These are the activations of a small neural network, seen along a few directions. Each row is one input.
Each table varies a few parts of the input and shows all the possible inputs, shuffled.
Descriptions start from the smaller parts, as in this example, which fits no table here: one of 8 places around a ring, together with either a single point or one of 9 places along a line or (one of 2 separate values, together with one of 6 places along a line).
Shared parts are said once, and a part with two or three values counts as separate values.
(in the rows, 128 means zero)

Other details of the inputs shift rows strongly along two fixed directions, in all tables alike. That doesn't count.
To show where, the next rows are all for the same input, with only those details redrawn:
[131 120 119 123 117 130 125 139 148 115 135 133]
[165 139 150 193 123 174 185 103 118 183 130 115]
[115 134 108 214 171 102 156 113  22 167  96  75]

A family of inputs:
x1: [131 119 126 117 121 127 117 134 156 126 123 127]
x2: [132 125 140 119 133 129 105 125 150 118 133 134]
x3: [126 125 138 118 126 131 103 120 148 121 137 135]
x4: [132 122 123 122 120 127 122 140 153 118 128 131]
x5: [134 147 144  75 120 121 137 134 123 130 121 154]
x6: [ 83 121  91 146 178  61  85 141  47  92 110 100]
x7: [122 119 122 120 111 131 122 132 147 119 134 135]
x8: [124 119 124 116 114 129 114 128 153 129 127 128]
x9: [118 120 121 117 110 129 118 124 150 127 132 133]
x10: [124 143 138  77 131 132 140 129 132 124 127 139]
x11: [126 144 141  76 129 129 139 131 130 126 126 142]
x12: [129 145 143  76 125 125 138 132 127 128 124 148]
x13: [ 84 123  96 145 181  59  82 142  52  96 104  98]
x14: [123 125 136 122 123 134 110 124 142 112 143 141]
x15: [131 120 119 123 117 130 125 139 148 115 135 133]
x16: [153 144 166 189 127 175 166  80 115 187 138 122]
Q: What do these inputs look like to the network?
A: either one of 4 places along a line or (one of 2 separate values, together with one of 6 places around a ring)
Q: Start at x5 and move only the place on the line of 4, one step at a time. The first step leads to x12. Which rows follow, in order?
A: x11, x10

A family of inputs:
x17: [116 130 128 120 121 134 122 124 140 121 137 133]
x18: [129 131 133 118 122 129 130 133 132 114 134 143]
x19: [129 119 122 128 115 130 115 122 141 122 138 133]
x20: [141 122 122 129 125 130 117 139 144 120 131 130]
x21: [133 131 132 121 131 127 127 137 146 117 129 130]
x22: [123 123 120 108 109 127 133 132 141 135 121 127]
x23: [119 129 131 118 127 131 122 126 145 124 135 128]
x24: [128 121 127 130 119 129 127 135 139 114 137 139]
x25: [140 138 124 165 132 137 176 119 100 168 111 114]
x26: [132 132 133 123 127 127 123 140 143 121 129 135]
x27: [142 142 147 159 137 137 150 102  89 171 121 120]
x28: [142 121 122 128 129 130 122 136 147 116 131 126]
x29: [138 130 131 176 139 146 149 104 104 164 126 102]
x30: [131 124 117 110 112 127 141 144 139 127 123 129]
x31: [ 63 118  78  98 178  41  71 147  48  84 103  97]
x32: [135 132 136 114 133 129 129 135 141 116 125 133]
x33: [141 131 134 107 136 128 129 134 136 120 130 133]
x34: [126 131 139 113 126 129 116 127 140 128 123 135]
x35: [124 130 134 122 117 125 115 126 141 127 131 138]
x36: [127 131 128 121 129 131 130 137 143 116 136 130]
x37: [136 143 140 167 141 148 166 112  90 153 124 117]
x38: [142 133 140 182 135 138 156 117  98 160 122 118]
x39: [132 132 128 108 128 135 132 132 128 116 139 139]
x40: [128 131 129 124 120 127 128 135 137 115 137 140]
x41: [119 119 129 124 126 133 120 126 147 123 135 127]
x42: [125 122 124 128 123 136 129 136 140 112 138 135]
x43: [124 131 130 105 126 135 124 121 131 124 138 137]
x44: [121 120 130 127 116 129 119 124 141 122 136 137]
x45: [133 135 128 161 127 138 167 110 101 176 110 108]
x46: [118 131 132 113 123 137 124 122 135 120 133 136]
x47: [122 130 136 115 119 130 122 122 134 122 132 140]
x48: [126 129 135 118 129 127 119 125 148 125 127 127]
x49: [144 132 140 178 146 141 159 116 105 157 118 108]
x50: [126 120 132 124 128 129 117 126 150 124 127 127]
x51: [133 120 124 129 115 128 110 125 142 126 133 134]
x52: [124 132 126 123 124 134 131 135 138 113 138 136]
x53: [138 141 144 159 137 140 155  99  87 167 126 119]
x54: [136 132 144 177 139 141 146 108 105 169 116 110]
x55: [134 132 137 116 129 129 125 138 138 120 125 138]
x56: [133 121 115 129 121 137 125 134 139 112 141 131]
x57: [122 125 116 110 114 125 134 129 145 135 120 133]
x58: [133 131 137 106 129 128 116 126 136 131 128 136]
x59: [125 131 138 115 119 127 118 124 136 126 128 141]
x60: [127 130 138 111 130 130 121 124 143 124 124 130]
x61: [120 129 132 122 117 127 120 123 140 123 136 137]
x62: [117 120 126 125 121 136 121 125 142 120 137 133]
x63: [ 70 119  87 171 178  47  93 131  16 123  88  83]
x64: [127 121 126 127 129 133 129 138 145 115 136 130]
x65: [128 131 132 114 131 133 132 135 138 115 133 133]
x66: [125 120 118 126 119 137 117 123 142 120 139 129]
x67: [134 131 130 107 134 132 132 134 133 119 137 134]
x68: [135 120 118 128 127 134 125 136 144 115 139 126]
x69: [134 120 125 126 122 130 109 128 147 127 129 128]
x70: [132 123 119 109 109 128 140 145 137 127 123 126]
x71: [ 69 121  80 112 169  35  73 160  46  76  96 109]
x72: [141 137 126 163 130 138 175 121  98 168 111 111]
x73: [151 133 132 183 133 139 152 115  97 159 124 115]
x74: [120 130 135 111 128 133 124 124 140 123 131 131]
x75: [131 132 132 125 120 124 124 137 139 120 133 140]
x76: [134 132 132 158 121 140 165 113  97 176 111 102]
x77: [125 130 136 120 125 127 114 129 145 129 127 132]
x78: [139 133 134 111 124 125 126 134 129 122 134 144]
x79: [134 119 124 125 126 130 113 124 149 124 130 123]
x80: [136 131 131 110 124 128 130 131 128 118 138 143]
x81: [140 132 135 109 132 128 124 137 134 124 130 138]
x82: [133 130 136 104 133 128 120 122 138 127 128 131]
x83: [137 121 119 131 117 130 123 134 138 114 140 135]
x84: [133 122 131 129 127 129 121 141 145 120 128 134]
Q: The inputs of x40 and x61 match in every part but one. If x36 is changed in the same way as x40 into x61, which row does it become?
A: x23
Q: The inputs of x75 and x35 match in every part but one. If x68 is changed in the same way as x75 into x35, which row does it become?
A: x29
Q: What do these inputs look like to the network?
A: one of 2 separate values, together with either one of 4 places along a line or (one of 5 places along a line, together with one of 6 places around a ring)
Q: Which other rows does x44 become when the choice among 2 separate values takes its other values? List them by row number.
A: x24
Q: Which other rows does x69 become when the place on the line of 5 takes its other values? List them by row number.
A: x34, x54, x58, x77
Q: Which other rows does x25 become when the place on the line of 4 takes its other values? List them by row number.
A: x30, x70, x72

A family of inputs:
x85: [132 141 134 206 156 135 159  98  63 169 121  99]
x86: [121 135 133 109 127 136 134 126 132 127 130 132]
x87: [131 136 134 111 118 128 127 127 125 131 132 141]
x88: [136 126 124 127 125 129 133 139 140 122 128 131]
x89: [127 131 129 105 128 134 136 124 130 129 135 131]
x90: [130 124 126 128 123 128 121 127 146 131 126 127]
x91: [119 135 140 114 123 131 133 126 133 125 128 136]
x92: [135 124 134 131 130 133 118 129 140 120 134 130]
x93: [125 133 138 114 121 128 130 126 128 129 129 144]
x94: [140 142 129 200 156 129 172 112  66 172 109  96]
x95: [142 150 143 182 153 126 163 105  54 183 106 102]
x96: [130 121 127 127 122 129 120 128 145 131 125 125]
x97: [124 119 125 126 114 133 122 125 140 131 129 126]
x98: [133 133 128 107 123 132 132 122 127 128 131 137]
x99: [ 41 103  53 107 171  16  49 160  44  67  92  91]
x100: [134 131 132 105 134 131 134 128 134 130 129 128]
x101: [129 126 121 128 119 132 135 135 136 121 134 134]
x102: [128 121 132 131 123 137 119 126 135 120 138 131]
x103: [129 128 120 129 120 130 136 134 137 120 135 135]
x104: [130 126 125 129 125 126 122 126 147 130 128 129]
x105: [130 124 122 127 117 133 134 136 135 121 133 132]
x106: [134 126 133 132 132 132 118 129 141 120 135 131]
x107: [130 122 123 126 116 134 133 137 134 122 132 130]
x108: [123 123 123 129 117 131 123 124 142 130 132 130]
x109: [130 119 128 126 120 130 120 129 144 132 124 124]
x110: [127 136 136 109 133 133 132 130 136 128 124 130]
x111: [134 128 131 133 133 130 119 128 142 119 137 133]
x112: [123 125 122 130 119 129 124 123 143 129 133 131]
x113: [131 133 141 113 127 126 128 130 132 130 124 141]
x114: [139 133 131 107 129 129 130 126 131 129 126 134]
x115: [125 136 143 113 130 128 132 130 137 126 123 133]
x116: [128 125 129 133 126 135 120 125 137 119 140 134]
x117: [136 122 126 125 122 132 131 140 138 123 126 128]
x118: [135 122 135 130 129 134 117 130 139 121 133 128]
x119: [136 124 125 126 123 131 132 140 139 123 127 129]
x120: [128 123 131 132 124 136 119 126 136 119 139 132]
Q: What do these inputs look like to the network?
A: one of 2 separate values, together with either one of 6 places around a ring or (one of 3 separate values, together with one of 4 places along a line)
Q: The inputs of x95 and x87 match in every part but the choice among 2 separate values. If x90 is changed in the same way as x95 into x87, which row does it become?
A: x108
Q: Which other rows does x111 become when the choice among 3 separate values takes its other values? List them by row number.
A: x94, x104
Q: Which other rows does x101 become when the place on the line of 4 takes its other values? List them by row number.
A: x103, x105, x107
